A small network was trained on made-up records. Each row is its average activation on records with the value named, seen along a few directions.
Values that are neighbours, or in one group, have similar rows; names and order tell nothing.
Strong random noise was added to every row along 5 fixed directions; ignore it. To show where, here is one row again and again, with new noise each time:
[-215 -110  237  208  331  231   78   44 -355  459  155  292 -529  -13
 -412]
[-370  -35  194 -615  -19 -224   51   69  -74  214 -293  159   45  101
   91]
[-214  559   24  -11  172 -408 -629  -29 -419  129 -188    5 -396 -231
  -70]
[ 413  482  -72  470 -282  246 -846  473  300  406  412  330  393  695
  298]
[ 206  -95   28  -22  213  299 -158  327  193   34  157 -205  366  353
   96]
[-103  474  -35 -147  150 -326 -590   81 -214  -13 -191 -148  -73  -93
   72]
[-145 -494  366    4  110  451  407  174   -9  611  241  447 -129  391
 -215]


Field F:
f18: [   0 -216  338 -170  -11 -608  483 -445 -183  257 -274 -123 -396 -211
  263]
f16: [ 158 -154  153  658  -15  -85 -223 -126 -183 -164  232  -97  -36  -14
  -63]
f15: [ 348   -3  -67 -244   56 -211 -228 -268   81 -329 -198 -564  -96 -233
  137]
f14: [ 138  -48 -126  468  597  560  -50  219 -145  -78  374 -189 -114   68
 -503]
f9: [ -42 -286 -180  -13  -65  313  289 -161  146  183 -265  102  341  205
   38]
f8: [-138  -61 -104 -556 -297  465  232  392  313 -484  -58  129  773  445
  284]
f19: [-191 -323  383  -29 -290 -536  351 -460 -259  488   24  115 -629 -218
    4]
f1: [ 191 -493  172  162  200   98  272  -68  -69 -517  224 -423  272   78
  -90]
f4: [  36 -343 -110  -44  216  204  202 -199  -51  -56  128    7 -144 -293
 -323]
f12: [ 230 -306  152   -9 -425 -340 -168 -157  412  393  -76  132    9   56
  358]
f21: [  18  297  -67  262 -671  320 -442  423  192  316  298  576  380  565
  410]
f20: [-348   12    0 -728 -184 -149  324  -40  455 -246 -309  -86  440 -137
  -80]
f2: [ 337 -486  309  309   85  149  452 -225   30 -186  178 -530  -22  190
  -28]
f6: [ 618 -253  443  486  -51  134 -372 -298   60 -310  370 -507  282  500
  457]
f3: [-212  -49  -26  -53 -110  376  210  495    5  -80   63   90  356   90
   59]
f10: [-353  479 -509 -802 -290  137  358  362  485  -51 -289  912  467   52
   23]
f23: [ 367 -313 -268  193   12  252   70  202  634   68   85  -84  274  222
  274]
f5: [-141  184 -212 -319 -350 -338  223 -106   48   44 -183  152   31  -57
  136]
f22: [ -92  317 -419 -414 -280  -77 -314   40  305   -9 -262  120   64  -92
  240]
f17: [-223  190  147 -450 -281 -667  118  -98  136 -153 -275  254  445  -14
  342]
f7: [-103  721 -411   77 -366   52 -240  142  -20 -181   28  261 -189  -91
 -210]
f13: [-145 -250  143  -87   -3  147  652   57 -120  -51 -125  279 -148  -19
 -171]
f11: [ 176 -255 -202  407  -52  266  267   72  126  348  366  223   73  -18
 -148]
The values of F form a line.
Name the neighbours of f4, in listed order.
Answer: f15, f11
Name the neighbours of f16, in listed order.
Answer: f1, f17
Name the neighbours of f21, in listed order.
Answer: f8, f3
Name the neighbours of f7, in listed order.
Answer: f20, f2
